Each row below holds a small network's activations on one input, seen along a few directions.
Each table varies a few parts of the input and shows all the possible inputs, shuffled.
A made-up example of a description, with smaller parts first: values(2) and (point or line(9) or (ring(5) and line(6))).
Shared parts are said once, and a part with two or three values counts as separate values.

Other details of the inputs shift rows strongly along two fixed directions, in all tables alike. That doesn't count.

Table:
R1: [-8.9 -5.5  2.4  2.2  3.4  5.7  4.1 19.0 16.8  3.1 -4.2]
R2: [-23.7 -22.0 -41.3 -16.7 -12.4  39.0 -40.8 -22.6 -49.0  29.9  -1.0]
R3: [-6.4  3.6 -8.1 18.0  4.0 -7.1  2.0 16.6 19.2 10.5 -9.6]
R4: [ -6.8  -2.7  -4.4 -10.5  -3.9   4.6  10.5   2.2  24.4  -5.0   3.4]
R5: [-11.9   2.0  -5.0  -3.1  -2.4 -10.2   9.6   2.6  21.9  -2.6   2.4]
R6: [ -5.7  -1.0   2.8  -0.2 -15.0 -13.7   0.0   3.9  16.8  -7.9   7.8]
R7: [-4.0 -6.9  8.4 11.4 -6.1 -9.3 -8.5 19.9 11.0  0.2  0.8]
R8: [  0.0 -16.1  10.1  -7.7  -4.3   0.8  -8.5  24.3   8.0 -12.5   1.6]
R9: [ -5.6  -4.9  -6.4 -10.4  -4.4  12.9   9.5  -0.4  25.3 -12.6   1.1]
R10: [-4.1 -1.1 -5.3  6.4  0.5  0.2  8.2 19.8 18.5 12.3 -8.5]
R11: [ -5.1 -11.6   9.7  -0.9  -3.2 -13.4  -9.0  24.9   5.3  -9.9  -0.2]
R12: [-11.5   0.8   1.5   3.5  -5.8 -26.8  -9.1   7.1  12.2 -18.5   9.4]
R13: [ -6.6  -9.0   9.4   3.6  -0.5 -16.3 -11.2  25.6   5.1  -9.1   2.3]
R14: [ -8.0  -6.7   7.2  10.2   0.2 -19.6 -15.1  22.5   6.5 -11.5  -0.4]
R15: [ -2.4 -11.6  -0.7  -3.0   2.3  21.2   2.4  15.2  19.9  -6.2  -6.9]
R16: [  3.5 -15.2   6.8  -0.2 -10.5  16.9  -6.7  16.4  14.7 -11.1  -1.9]
R17: [ 23.9  14.4  -0.7 -21.8  13.8  17.3 -17.4 -67.1 -83.2  21.0   2.1]
R18: [ -3.6 -10.5   1.5  -3.0   2.8  12.5   3.8  17.6  19.2   1.9  -5.2]
R19: [ -8.4  -2.4   5.0 -10.2 -10.6 -13.1  -1.5  10.5  10.5 -19.2  11.8]
R20: [ 47.5   7.0  25.6  33.3  36.5   6.9  48.2 -13.0 -46.4 -16.8   1.0]
R21: [  1.7 -11.1   3.4   0.4  -8.5  12.5   0.8  16.9  17.1   1.0  -5.7]
R22: [-10.1  -3.8   0.4   9.0   6.9  -5.8   1.1  18.8  16.6   5.3  -4.4]
R23: [-33.7  -8.7 -44.7 -16.0 -18.2   6.8 -32.9 -32.0 -42.0  32.2   8.8]
R24: [ 1.2 -5.3 -4.8 -1.0 -0.7 15.5  8.6 19.4 21.2  9.1 -7.1]
R25: [-3.7 -6.1  4.6  5.7 -8.0  5.7  1.1 18.2 14.6  2.2 -4.6]
R26: [-5.7 -2.1  0.7 19.0 -3.7 -9.6 -6.0 14.7 15.6  2.2 -7.5]
R27: [ -5.1 -11.0  11.1  -2.8  -3.9  -5.8  -8.1  25.7   5.3 -11.7   2.2]
R28: [-14.1   5.8  -7.3   8.9   1.6 -17.4   3.2  -0.3  23.5  -4.0   1.7]
R29: [-10.0  -0.8   3.5  -3.2  -6.8 -23.4  -5.0  10.4  10.6 -16.4  12.3]
R30: [-2.6 -9.5  8.7  6.9 -8.9 -6.2 -6.3 19.2 11.2 -0.5 -1.8]
R31: [-34.4  -1.8 -52.2 -19.8 -11.4  17.9 -24.1 -29.1 -39.2  39.3   9.8]
R32: [ 43.7  15.3  19.2  27.2  28.6  -1.2  55.4 -27.9 -39.3 -24.8  11.0]
R33: [-31.9 -14.3 -35.6   1.0  -9.4   4.5 -52.3 -19.3 -52.5  34.4   3.8]
R34: [-5.5  1.3 -6.0 11.2  3.4 -3.1  5.9 20.2 18.1 12.8 -6.2]
R35: [-4.2 -0.3 -3.9  4.3 -0.2  8.5  9.0 20.7 18.6 10.6 -6.1]
R36: [-8.8 -6.3  1.0  4.2  4.1 -2.5  3.3 18.2 16.8  4.7 -6.7]
R37: [-13.1   4.4  -5.5   1.9   0.6 -13.4   7.3   3.2  22.0  -2.0   5.0]
R38: [-25.6 -27.1 -33.9 -24.7  -8.5  26.7 -49.4 -13.9 -56.4  16.5   6.7]
R39: [ -7.0   1.4   2.5   4.6 -12.1 -16.8  -2.4   4.5  16.9  -7.1  10.6]
R40: [  0.5  -8.0   1.1  -7.5 -17.0   8.8   0.4   1.0  20.4 -17.7   6.4]
R41: [ 43.9  37.5  25.6   1.0  29.2  -7.2  34.0 -32.5 -17.7   1.6 -11.3]
R42: [ 48.0  21.0  46.7   6.6  25.1   1.9  14.5 -16.7 -30.2  -5.8 -11.7]
R43: [ 42.0  32.5  37.3  13.1  23.3 -20.3  13.6 -34.7 -22.0 -12.8  -4.7]
R44: [ 2.6 -6.5 -7.1 -0.8 -1.2 24.3  7.2 17.0 21.9  0.7 -8.9]
R45: [-24.3 -23.9 -33.5 -17.4 -13.9  26.0 -45.9 -18.0 -52.2  33.8   5.8]
R46: [ 41.2  41.2  23.0  13.0  33.0 -14.7  27.5 -35.7 -16.4   0.1 -12.3]
R47: [ -8.5  10.0 -11.8   4.3  -2.8 -10.8  11.9   4.9  23.7   5.5   3.5]
R48: [-29.0 -20.0 -39.0 -31.6 -15.9  18.3 -41.1 -27.0 -47.5   8.3  15.2]
R49: [ -8.6   5.4  -5.0  12.3  -9.4 -17.4   0.0  -0.8  21.7  -4.7   2.0]
R50: [ -6.5   2.6  -1.6  -1.9 -14.5  -2.2   7.7   2.9  20.1  -5.2   4.7]
R51: [ 45.9  25.7  39.6  14.1  30.5  -5.4  17.6 -19.0 -27.4   1.2 -16.8]
R52: [ -8.6  -3.2   3.7  -7.9  -9.6 -20.6  -2.7   9.7  10.6 -17.2   9.5]
R53: [ -2.0   2.9 -10.7  -8.2  -7.4   7.6  15.0   4.3  26.5   2.3   1.9]
R54: [-3.5 -6.8  3.2  7.7 -7.2 -2.5  0.1 17.5 14.6  3.9 -6.9]
R55: [ 46.4  21.3  40.5 -13.1  23.0  -6.5  18.3 -25.8 -26.1 -23.4  -1.0]
R56: [ -5.8  -0.1   4.0  -2.4 -16.1  -5.9   1.2   4.7  16.7  -9.8  10.0]
R57: [ 50.4  24.1  32.2  -5.3  19.4  12.9  26.6 -37.3 -17.3 -17.1 -11.4]
R58: [-12.0   3.0  -3.7  -5.4  -3.4  -2.1  10.7   3.5  21.8  -4.3   4.8]
R59: [ -7.6   4.0  -3.3   5.4 -10.5 -13.4   4.0   2.6  20.1  -2.8   5.2]
R60: [-11.1  -1.5  -1.7  15.7   7.5  -9.6  -2.8  15.4  17.8   2.9  -7.6]
R61: [ 24.5  21.4 -16.5 -22.7  23.4  33.2  -4.7 -70.3 -77.2  26.3  -7.0]
R62: [ -1.3  -3.1  -2.5  -7.0 -15.0   4.5   7.5   1.7  22.6  -5.9   3.2]
Description of these inputs: values(2) and (point or (line(5) and line(6))).
Changing only the values(2) part turns R41 into R10. The same change can be made to R29. Which row results?
Answer: R13
Change only the line(5) part in R51. List by row number the other rows that result.
Answer: R7, R13, R22, R34
Change only the values(2) part in R12. List by row number the other rows that result.
Answer: R14
Change only the values(2) part in R45. List by row number the other rows that result.
Answer: R17
Change only the line(6) part in R18. List by row number the other rows that result.
Answer: R1, R15, R22, R36, R60
Start at R9 and move only the line(6) part, one step at a time. The first step leads to R4. Which rows follow, in order?
Answer: R58, R5, R37, R28

Table:
R63: [ 2.1  1.1  4.8  1.1  8.3 -2.8  3.7  0.2 -1.8 -4.7 -0.3]
R64: [ 5.0 -0.4  6.4  3.9  1.4 -1.2  1.5 -3.2 -2.1 -8.1  1.0]
R65: [-33.1 -25.9 -23.2   0.8 -27.6  -0.7 -16.0  27.3  24.4  -2.1  10.0]
R66: [ 8.1  3.8  1.0  5.0  6.5 13.4  8.3  1.0  5.5  9.9 -8.9]
R67: [ 3.6  8.5  2.0  6.6  4.2 -8.4  3.2 -3.4  2.3  3.3 -2.8]
R68: [ 1.5  9.9  2.4  6.0  2.6 -9.5  6.2 -6.1  3.3  5.0 -2.3]
R69: [ 5.4  6.6  4.4 -5.3  0.2 -3.8  2.0 -6.7  3.2 -5.1  1.4]
R70: [ 4.8 -0.7  5.9  0.2  6.6 -2.9  3.6  4.2 -4.2 -3.2 -1.1]
R71: [ 7.2 -0.4  9.9 -5.7  0.5 -1.1 -2.6  0.6 -1.6 -6.1 -1.8]
R72: [ 6.1  3.2  3.5  3.1 -0.6 -2.6  3.6 -2.9 -2.1 -6.8  1.8]
R73: [ 3.0  3.6  6.5  7.3  6.7 -5.5 -1.0  0.3 -0.1  1.2 -4.9]
R74: [10.6 -1.0  0.1  1.1  0.8 17.1 11.7 -2.2  3.1  0.6 -4.0]
R75: [ 5.9  5.1  6.0 -5.6  0.3 -2.4 -0.2 -2.9  0.8 -6.2 -0.3]
R76: [ 4.8  1.6  9.2 -4.6  2.3 -0.9 -2.2 -3.3  0.7 -7.6 -1.0]
R77: [-35.4 -25.6 -21.7  -1.7 -20.3   0.7 -16.6  32.6  20.7   2.2   9.5]
R78: [ 4.2  7.2  3.7  6.5  4.7 -7.0  1.1  0.5  0.0  2.3 -4.3]
R79: [ 5.9  0.4 10.7  7.1  4.9 -3.0 -3.3  7.3 -4.2  2.7 -4.6]
R80: [-38.8 -15.6 -29.7  -2.5 -21.9  -5.8  -6.7  18.9  28.4   4.6  12.5]
R81: [ 6.6  1.2 -1.1 -2.3  7.7 15.9 14.3  1.3  3.0  3.4 -6.7]
R82: [10.4  0.5  2.8 -8.0  2.0 17.2  7.9 -2.5  6.1  1.1 -6.6]
R83: [-21.8  -7.4 -38.8 -13.0   3.0  14.7 -46.1 -40.2 -80.8  44.8   0.7]
R84: [ 2.9  6.1  0.2  0.4  5.9 -5.7  8.0 -3.5  0.7 -2.4  2.1]
R85: [ 7.8 -3.8 10.8  3.5 -0.7  1.1 -0.8  3.8 -6.2 -6.5  1.0]
R86: [ 7.6 -1.9 13.4 -5.1  0.4  1.4 -4.6  3.5 -3.4 -6.0 -1.1]
R87: [ 3.4  6.2  2.2  2.9 -2.2 -5.0  8.6 -9.2  1.5 -3.8  4.4]
R88: [ 3.4  4.8  2.0  0.3  6.2 -4.3  5.9  0.5 -1.7 -3.5  0.4]
R89: [ 3.3  8.2  4.9 -5.7 -1.1 -4.8  4.9 -9.2  4.2 -3.1  2.3]
R90: [ 5.5  4.6  1.7  3.3 -0.8 -4.0  5.7 -6.8  0.4 -5.7  3.6]
Describe the family of inputs behind these rows.
Answer: line(4) and (point or line(6))
Changing only the line(4) part turns R73 into R76. The same change can be made to R83. Which row results?
Answer: R71
Change only the line(6) part in R70. List by row number the other rows that result.
Answer: R63, R77, R80, R84, R88
Change only the line(4) part in R86. List by row number the other rows that result.
Answer: R77, R79, R85

Table:
R91: [ -7.9  -4.3 -12.7   2.3  -8.8   5.5   6.0  -1.7   6.3  -0.1   5.7]
R92: [-12.0   4.0  -4.8  -0.6  -8.6 -20.9 -10.7  -2.7   6.5   0.6   6.8]
R93: [ -3.1 -10.1  -5.6  -6.9  -5.6  12.1  -3.8   9.7   3.6  -0.3   0.1]
R94: [ -3.8 -13.1  -4.9   0.3  -8.3   9.6  -3.3   7.4   0.3  -5.0   4.9]
R95: [-11.5  -1.1 -10.3  -2.1  -5.6  -3.2   3.1  -1.1   6.3   0.6   7.2]
R96: [ 60.5  32.5  79.2  17.2  24.1 -33.6  39.4  13.0  33.0 -46.0 -12.4]
R97: [-11.4   0.7 -12.1  13.5   3.5  -3.3  -0.3   9.2   5.5  13.9  -2.9]
R98: [ -6.6   0.1 -11.3  -6.8  -5.2  13.6   1.9  -1.3  15.2   9.8  -5.4]
R99: [ -9.5  -8.5  -1.5  -0.9  -5.8  -7.0 -11.1   6.9  -1.5  -8.6   5.4]
R100: [ -7.8 -10.0  -2.7  11.3   1.4  -0.5  -7.7  17.8  -1.2  11.0  -6.3]
R101: [-8.1 -9.7 -2.1 -4.1 -5.9  1.1 -5.6  8.0 -0.1 -4.4  5.5]
R102: [ 40.7  21.4  12.3 -19.4  36.2  30.5 -10.9 -63.8 -88.4  27.5 -16.3]
R103: [ -7.1  -1.1 -13.6  -4.5  -6.1   8.1   5.2   0.6   9.5   4.1   0.6]
R104: [-12.3  -0.8  -9.8   0.6  -5.3 -12.0  -2.3  -2.2   5.0  -3.2   7.3]
Describe the family of inputs behind these rows.
Answer: values(2) and (point or line(6))
Changing only the values(2) part turns R104 into R99. The same change can be made to R92. Which row results?
Answer: R96
Change only the values(2) part in R102. List by row number the other rows that result.
Answer: R98
Change only the values(2) part in R94. List by row number the other rows that result.
Answer: R91
